A small network was shown many inputs. Here are its activations along a few directions, one row for each input.
Each table varies a few parts of the input and shows all the possible inputs, shuffled.
Descriptions start from the smaller parts, as in this example, which fits no table here: one of 8 places around a ring, together with either a single point or (one of 2 separate values, together with one of 4 places along a line) or one of 9 places around a ring.
Shared parts are said once, and a part with two or three values counts as separate values.

Other details of the inputs shift rows strongly along two fixed directions, in all tables alike. That doesn't count.

Table:
x1: [-0.02  0.04  0.05 -1.02 -0.37  0.22 -0.38 -0.69 -0.79 -0.52  0.90  0.39]
x2: [ 0.44  1.64 -0.92  1.33  1.33  4.29 -0.57 -0.08 -1.96  3.18 -0.84 -0.71]
x3: [-0.65  0.47  0.31 -1.35 -0.13 -0.15 -0.43 -0.14 -0.74  0.02 -0.11  0.24]
x4: [-0.35 -0.04  0.74  0.49  0.80  0.34 -0.31 -2.01 -1.61  0.69 -0.34 -0.38]
x5: [-0.99  0.50 -0.07 -1.75  0.82  0.04 -0.83 -0.22 -0.90  0.12  0.13  0.21]
x6: [-1.12  0.40  0.32 -1.23 -0.28  0.08 -0.29 -0.98  0.09 -1.12  0.49 -0.03]
x7: [-1.30  0.47 -0.24 -1.46  0.57 -0.76 -0.68 -0.47 -0.60 -0.54  0.00  0.22]
x8: [-0.44 -0.15  0.36 -1.41 -0.91 -0.41  0.30 -1.90  0.20 -0.43  0.96  0.82]
x9: [ 0.13 -1.19 -0.05 -0.17 -0.19  0.37 -0.41 -0.53 -0.75 -0.41  0.25  0.30]
x10: [ 0.39  0.71 -0.67  0.00  0.29  2.20 -0.10  0.97  0.30  2.69 -1.29  0.33]
x11: [-1.05  0.47  0.06 -1.28 -0.39 -0.35 -0.35 -0.49 -0.58 -0.40 -0.33  0.37]
x12: [-0.62 -0.68  0.24 -0.55 -0.06 -0.30 -0.43  0.05 -0.74 -0.11 -0.73  0.10]
x13: [ 0.82 -1.13  0.45  0.37 -0.68 -0.34 -0.57 -0.85  0.21 -0.18  0.07  0.73]
x14: [-0.61 -0.98  0.74 -0.54 -0.26  0.61  0.16 -0.76  0.47  0.09 -0.11 -0.04]
x15: [ 0.01 -0.25  0.59 -1.13 -0.67 -0.47  0.44 -1.15  0.06 -0.40  1.11  0.60]
x16: [-0.58  0.32  0.62 -1.01 -0.33  0.09  0.22 -1.41  1.42 -0.22  0.08  0.53]
x17: [ 0.20 -0.84  0.70 -0.87 -0.47 -0.27  0.36 -0.99 -0.11 -0.17  0.83  0.49]
x18: [-0.07  0.56  0.64 -0.64 -0.65 -0.87 -0.60 -0.27  0.33  0.31 -0.36  0.60]
x19: [-1.09  0.28  0.63 -1.07 -0.54 -0.15  0.32 -1.18  0.85 -0.49  0.56  0.13]
x20: [ 0.09 -0.10  0.57 -1.32 -0.75 -1.12  0.39 -2.09  0.88 -0.71  0.82  1.10]
x21: [-0.66  0.30  0.52 -1.08 -0.08  0.38 -0.26 -0.36 -0.09 -0.68  0.70 -0.24]
x22: [-0.97 -0.31  0.36 -1.00  0.99  0.62 -0.78 -0.27 -0.29 -0.30  0.68 -0.50]
x23: [ 0.72  0.10 -1.32  2.94  1.08 -3.33  1.55  4.49  0.08 -2.20  0.03 -0.95]
x24: [ 0.77  0.68  0.02  2.51 -0.72 -6.24  2.79  2.81  1.98 -3.36  0.17 -0.01]
x25: [ 0.07 -0.55  0.11 -0.78 -0.18  0.46 -0.37 -0.48 -0.89 -0.25  0.65  0.23]
x26: [ 0.03 -0.15  0.96 -0.90 -0.07 -0.98  0.20 -0.33  0.58  0.36 -0.61  0.53]
x27: [ 1.40 -0.30 -2.59  5.20  0.69  1.17  1.41  5.67  0.39 -0.21 -1.04 -1.50]
x28: [-0.68  0.39  0.62 -1.30 -0.36 -0.44  0.19 -0.31  0.04  0.51 -0.15  0.43]
x29: [-0.37  0.33 -1.94 -0.44  0.81  3.85 -1.23 -0.12 -1.13  1.71  0.01  0.22]
x30: [-0.45 -1.19 -0.33 -0.82  0.61  0.75 -0.99 -0.97 -0.97 -0.17  0.39  0.28]
x31: [ 0.48  1.02 -0.22 -0.83  0.16  0.25 -0.29 -1.70 -0.97  0.73 -0.08 -1.67]
x32: [-0.58 -0.24  0.95 -1.22 -0.18 -0.48  0.11 -0.33 -0.10  0.51 -0.29  0.29]
x33: [-0.52 -0.15  0.28 -0.78  0.11  0.29 -0.43  0.29 -0.85  0.36 -0.47  0.05]
x34: [ 0.12  1.07 -0.53 -0.76 -0.03  0.02 -0.31 -2.09 -0.83  0.42 -0.36 -1.49]
x35: [-1.06  0.25  0.42 -1.43  0.79  0.19 -0.59 -0.59 -0.16 -0.72  1.02 -0.34]
x36: [-0.05 -0.72  1.04 -0.11 -0.56 -0.16 -0.72 -0.92  0.79 -0.22 -0.26  0.22]
x37: [ 1.79 -1.04 -1.02  3.88 -0.31 -2.68  2.44  3.44  0.81 -1.99  0.42 -0.37]
x38: [ 0.80 -0.65  0.69 -0.17 -0.64 -0.67 -0.46 -0.86  0.24 -0.34  0.52  0.70]
x39: [ 0.05 -0.26  1.06 -0.34 -0.37 -0.17 -0.53 -0.60  0.80 -0.23  0.11  0.18]
x40: [ 1.66  0.18 -3.29  3.79  1.25  7.81 -0.37  3.94  0.49  5.05 -2.76 -0.61]
x41: [ 0.45 -0.21  0.85 -1.37 -0.52 -1.00  0.41 -1.73  0.71 -0.44  1.02  0.93]
x42: [-1.03  0.47  0.31 -1.10 -0.60 -0.45  0.23 -0.56  0.20  0.30 -0.37  0.56]
x43: [ 2.10  0.25 -0.97  3.87 -0.80 -3.22  1.72  3.44  1.17 -1.98  0.77 -0.09]
x44: [-1.35  0.31  0.01 -1.29  0.62  0.30 -0.61 -0.88 -0.04 -0.89  0.71 -0.20]
x45: [-0.97 -0.73 -0.29 -0.68  0.79 -0.09 -0.81  0.14 -0.85  0.24 -0.61 -0.06]
x46: [-0.47 -0.24  0.41 -0.54  0.19  0.73 -0.35  0.09 -0.22 -0.40  0.25 -0.39]
x47: [-0.47  1.29  0.47  0.03  0.52  0.32 -0.03 -2.08 -1.41  0.15 -0.08 -0.22]
x48: [ 0.65  0.05 -2.71  1.41  1.55  6.23 -1.34  2.28 -1.49  3.79 -0.71 -0.33]
x49: [ 0.13  0.69  0.59  0.66  1.03  1.07 -0.11 -1.13 -1.66  1.02 -0.19 -0.57]
x50: [ 1.04  0.87 -0.85  3.71 -0.66 -2.77  1.52  3.31  1.95 -2.06  0.12 -0.45]
x51: [ 0.01 -0.38  1.18 -0.82  0.06 -0.32  0.31 -0.80  1.10 -0.06  0.12  0.13]
x52: [ 0.65 -1.33  0.73 -0.52 -0.34 -0.57  0.05 -1.59  0.55 -0.24  0.27  0.84]
x53: [ 0.56  0.47 -0.14 -0.49  0.35  0.25 -0.33 -1.47 -0.99  0.90 -0.28 -1.77]
x54: [ 0.88 -0.52 -0.51  3.26 -0.20 -3.62  2.32  3.87  0.89 -1.78 -0.48 -0.58]
x55: [-0.83  0.15  0.92 -1.42 -0.39  0.42  0.28 -0.98  0.57  0.07  0.66  0.07]
x56: [ 0.42 -0.06 -0.50 -0.22  0.24  0.74 -0.79 -1.78 -1.00  1.39 -0.80 -1.74]
x57: [-0.99 -0.95 -0.12 -0.35  0.97  1.03 -0.82 -0.16 -0.27 -0.16  0.00 -0.48]
x58: [-0.14  0.28  0.93 -1.08 -0.04 -0.07  0.27 -0.92  1.25  0.08  0.33  0.27]
x59: [ 1.61  0.37 -3.35  3.55  1.10  6.87 -0.41  4.31 -0.09  5.43 -3.41 -0.22]
x60: [ 1.56 -0.27 -0.61  3.96 -0.48 -3.37  1.43  4.00  1.01 -1.59 -1.00 -0.34]
x61: [-0.02 -0.05  1.09 -0.58 -0.49 -1.15 -0.69 -0.34  0.25  0.19 -0.46  0.52]
x62: [-0.55 -0.40  1.05 -0.91 -0.18  0.10  0.33 -0.57  0.51 -0.06  0.48 -0.18]
x63: [-0.03  0.44  0.79 -0.43 -0.51 -0.13 -0.53 -0.51  0.94 -0.21  0.36  0.20]
x64: [-0.49 -0.03 -0.13 -1.65  0.46  0.32 -0.70 -1.16 -0.95 -0.50  1.18  0.41]
x65: [ 1.24  0.38 -1.72  3.33 -0.39 -2.66  1.86  3.42  0.33 -2.73  0.70 -0.36]
x66: [ 0.65 -0.83  0.96 -1.01 -0.29 -0.71  0.29 -1.53  0.55 -0.27  0.67  0.81]
x67: [ 0.16  0.06  0.31 -0.43 -1.16 -1.02 -0.42 -1.48  0.55 -0.67  0.60  1.03]
x68: [-0.48  0.64  0.44 -0.62 -0.92 -0.91 -0.67 -0.73  0.45  0.11 -0.60  0.79]
Description of these inputs: one of 4 places along a line, together with either one of 2 separate values or (one of 3 separate values, together with one of 5 places along a line).
Changing only the place on the line of 4 turns x58 into x40. The same change can be made to x55. Which row results? -> x14
Changing only the place on the line of 4 turns x3 into x12. The same change can be made to x63. Which row results? -> x36
A walk changes only the place on the line of 4. It starts at x7 and steps to x5. List the rest of the walk in order. -> x23, x45
Which other rows does x48 become when the choice among 3 separate values takes its other values? List them by row number. -> x22, x23
Which other rows does x65 become when the place on the line of 4 takes its other values? List them by row number. -> x1, x9, x25
Which other rows does x19 become when the place on the line of 5 takes its other values? List them by row number. -> x6, x16, x44, x50

Table:
x69: [ 1.06  1.81 -0.90  2.18  0.63 -3.32  2.39  1.05 -0.25 -2.11  0.37 -1.45]
x70: [-1.91 -0.33  1.89 -3.10 -0.02  5.31 -2.11 -3.05  1.02  3.30 -0.75  1.15]
x71: [ 0.73  0.74 -0.14  3.53  1.30 -0.16  1.31  1.60  0.06 -0.33 -0.39 -2.07]
x72: [-1.21 -0.53  2.65 -3.02 -0.84 -2.13 -0.83 -2.90  2.28 -1.51  1.09  0.73]
x73: [ 1.03 -0.33 -1.07  0.60 -1.53  3.53 -0.35  0.96  1.09  1.78 -0.50  1.03]
x74: [ 0.90 -1.82  1.55  0.20 -0.35 -6.16  0.73 -2.00 -0.22 -3.23  1.18 -0.53]
x75: [ 2.24 -0.88 -0.92  2.78 -0.79 -0.25  1.34  3.23  1.45 -0.09 -0.02  2.07]
x76: [ 1.18 -0.22 -0.20  0.00 -1.11  2.69  0.42  0.52  1.32  1.24  0.36  1.40]
x77: [ 0.05 -2.28  3.45 -0.23 -0.57 -8.32  1.71 -2.69 -0.09 -4.77  1.61 -0.09]
x78: [ 1.23 -1.59 -1.10  0.84 -0.26  3.34 -1.34  1.79  1.26  2.56 -1.75  1.59]
x79: [ 1.40  0.97 -0.99  3.24  1.08 -0.31  0.60  1.75  0.10 -0.24 -0.22 -2.42]
x80: [ 2.14 -0.28 -1.14  3.05  0.28 -0.43  1.22  1.76 -0.18  0.16  0.10 -2.17]
x81: [-3.07 -0.35 -1.26 -5.23  2.45  5.99 -3.26 -2.25 -3.36  1.11  1.71  0.89]
x82: [-0.33  1.01 -1.56  0.15 -0.71  2.79 -0.19  0.89  1.02  1.99 -1.00  0.84]
x83: [-1.58 -0.41  1.91 -3.77 -0.75 -2.61 -0.24 -2.63  2.00 -1.06  0.35  0.85]
x84: [-3.27 -0.21  3.79 -6.85 -2.24 -3.68 -1.88 -5.95  0.12 -1.37  1.09  2.67]
x85: [-1.70  0.86  1.49 -4.87  0.48  1.60 -3.06 -4.35 -2.45  2.09 -1.33 -0.27]
x86: [ 1.25  1.05 -0.59  2.64 -0.22  0.24  1.57  2.75  2.10 -0.39  0.70  0.45]
x87: [-1.69 -1.32 -2.26  2.58  2.71  0.09  1.05  6.26 -1.49 -2.82  0.56 -1.65]
x88: [-1.05  0.98  1.39 -3.05 -0.08  2.01 -2.23 -5.74 -1.61  1.15  0.69 -0.47]
x89: [ 1.03  1.12 -1.05  2.55  0.88 -3.17  1.60  2.14  0.22 -1.92 -0.65 -2.32]
x90: [ 0.74 -1.40  1.67  0.47 -1.33 -7.97  1.25 -2.76 -0.50 -4.68  2.10  0.12]
x91: [ 0.60  0.62 -1.72  2.42  0.04 -0.18  0.41  5.15  1.17  1.41 -1.56  0.00]
x92: [-2.07 -0.75 -3.54 -1.06  2.90  7.28 -2.76  2.95 -2.72  2.20 -0.37 -1.24]
x93: [ 0.53 -1.86 -0.21  0.73 -0.20  4.11 -0.97  1.46  0.96  2.81 -2.02  1.91]
x94: [ 0.37 -1.18  2.04 -1.68 -0.55 -4.06  0.29 -4.70 -1.31 -1.88  1.97  0.72]
x95: [ 1.17  0.15  0.08 -0.03 -0.07  0.95  0.64 -2.19 -1.16  0.90  1.18 -0.70]
x96: [-0.35  1.75 -0.55 -0.63 -0.01  0.20 -1.20 -0.80 -2.28  0.82 -1.05 -0.53]
x97: [-2.57 -0.92 -0.47 -1.68  0.74 -4.66 -0.16  0.63 -1.57 -6.51  3.06 -0.39]
x98: [ 0.40  0.83  2.37  0.14 -0.22 -6.97  2.03 -2.60  0.24 -4.69  2.82 -0.92]
x99: [ 1.68 -0.85 -1.02  3.36 -0.42  2.57  1.30  4.42  1.94  1.35 -1.09  0.15]
x100: [ 0.06  0.72 -0.61  0.68 -0.78  2.89 -0.71  0.42  1.46  1.33 -0.17  0.71]
x101: [-0.12  1.16 -1.05 -0.28 -0.25  2.38  0.57  0.71  1.23  1.83 -0.37  1.03]
x102: [ 2.03 -0.72 -1.33  2.85 -0.71  1.07  0.99  4.10  2.24  0.62 -0.58 -0.04]
x103: [-0.69  0.22 -0.93  0.17  0.49  4.68 -0.20  1.52  1.21  3.62 -1.96  0.42]
x104: [ 0.10  0.28 -0.93  2.73  0.16 -0.03  1.04  5.11  1.09  1.35 -1.74  0.23]
x105: [ 0.34  1.08 -0.11  1.12 -0.73 -3.67  1.61  3.05  1.09 -1.27  0.37  1.14]
x106: [ 0.91  1.72 -1.48  2.99  0.15 -3.21  1.77  1.62 -0.38 -2.25 -0.26 -1.75]
x107: [-1.53  1.57  1.64 -4.50  0.18  0.41 -2.04 -4.91 -2.73  1.44 -0.07  0.44]
x108: [-2.21  0.47  1.66 -4.33  1.00  3.52 -1.82 -5.25 -1.67  2.59 -1.40 -0.44]
x109: [-0.54 -1.57  0.88 -3.00 -1.71  2.42 -2.31 -3.43  0.35  1.48 -0.39  3.11]
x110: [ 1.90  0.12 -1.19  2.93 -0.57 -1.09  1.41  0.78 -0.61 -0.50  0.71 -1.53]
x111: [ 0.42  1.19 -0.66  2.36  1.14 -0.57  0.53  3.10 -1.40  0.36 -2.04 -1.58]
x112: [ 0.43 -0.60  0.55  0.05  0.43  2.89 -0.11 -1.51 -1.07  2.13 -0.35 -1.09]
Changing only one part turns x111 into x96. The same change can be made to x99. Which row results? -> x73
Changing only one part turns x94 into x74. The same change can be made to x75. Which row results? -> x78
What is each input in this table made of? -> one of 4 places along a line, together with either a single point or (one of 2 separate values, together with one of 5 places along a line)
Which other rows does x86 become when the choice among 2 separate values takes its other values? List them by row number. -> x98
Which other rows does x82 become when the place on the line of 5 takes its other values? List them by row number. -> x73, x84, x100, x109
A walk changes only the place on the line of 4. It starts at x95 and steps to x110. List the rest of the walk in order. -> x80, x112
Which other rows does x79 become when the choice among 2 separate values takes its other values? List them by row number. -> x72
